These are the activations of a small neural network, seen along a few directions. Each row is one input.
In each table, some parts of the input vary, and every possible input appears once, in random order.
Descriptions start from the smaller parts, as in this example, which fits no table here: ring(8) and (point or (values(2) and line(4)) or line(11)).
Shared parts are said once, and a part with two or three values counts as separate values.
In the rows, zero is written as 128.

Other details of the inputs vary at random and push rows far along three fixed directions, the same in every table; ignore that.

Rows:
R1: [132 178  99 146 150  94 122 126 132 142 143 126 197]
R2: [149  80 139  84 102 144 110 111 135 146 112 122  81]
R3: [125 109 137 114 132 124 128 145 126 106 103 157  79]
R4: [151  80 141 100 121 111 108 129 146 154 117 110  88]
R5: [ 92 157 157 161 134 118 154 131 112 138 131 114 172]
R6: [164 108 111 117 119 176 114 115 155 115 140 147 145]
R7: [107 174 117 139 155 108 140 116 110 143 132 119 207]
R8: [138  80 161 100  94 156 138 124 129 106 117 155  58]
R9: [145  90 141 104 112 109 112 118 137 145 120 115  72]
R10: [142  86 121  84 110 144 101 144 152 100 144 132  60]
R11: [120 132 177  74 139  46 138  98 137 208 123  81 185]
R12: [117 125 140 135 116 155 143 128 123 115 128 147 113]
R13: [198  88  90  38 104 145  74  97 191 153 173  98 158]
R14: [152 111 137 100 131 111 120 141 144 129 111 136 109]
R15: [136 128 136 115 128 110 129 133 128 116 115 143  96]
R16: [133 158 100 140 133 165 140 132 109  89 122 154 139]
R17: [154 146  56 177 150 183 104 142 128  94 144 142 151]
R18: [115 154 137 130 128  84 133  93 117 182 138  76 185]
R19: [ 96 122 157 155 119 130 147 151 116 101 118 156  72]
R20: [160 127 105 149 134 144 120 143 150 119 152 142 153]
R21: [135 147 114 135 140 113 118 109 127 175 143  82 206]
R22: [168 142  91 153 132 143 116 125 146 117 168 142 163]
R23: [ 52 134 189 145 127  52 154 130  96 165  99  92  85]
R24: [ 93 155 112 205 145 171 152 163 109  66 126 168 111]
R25: [ 32 140 186 166 129 111 170 139  67 122  83 109  86]
R26: [122 176  79 164 146 183 142 143 103  81 126 164 159]
Each input here is: values(2) and (point or (values(3) and line(4))).
Changing only the values(2) part turns R18 into R9. The same change can be made to R16. Which row results?
Answer: R15
Which other rows does R11 become when the values(2) part takes its other values? List them by row number.
Answer: R14
Which other rows does R6 become when the values(2) part takes its other values? List them by row number.
Answer: R24
Which other rows does R25 become when the line(4) part takes its other values? List them by row number.
Answer: R2, R18, R21
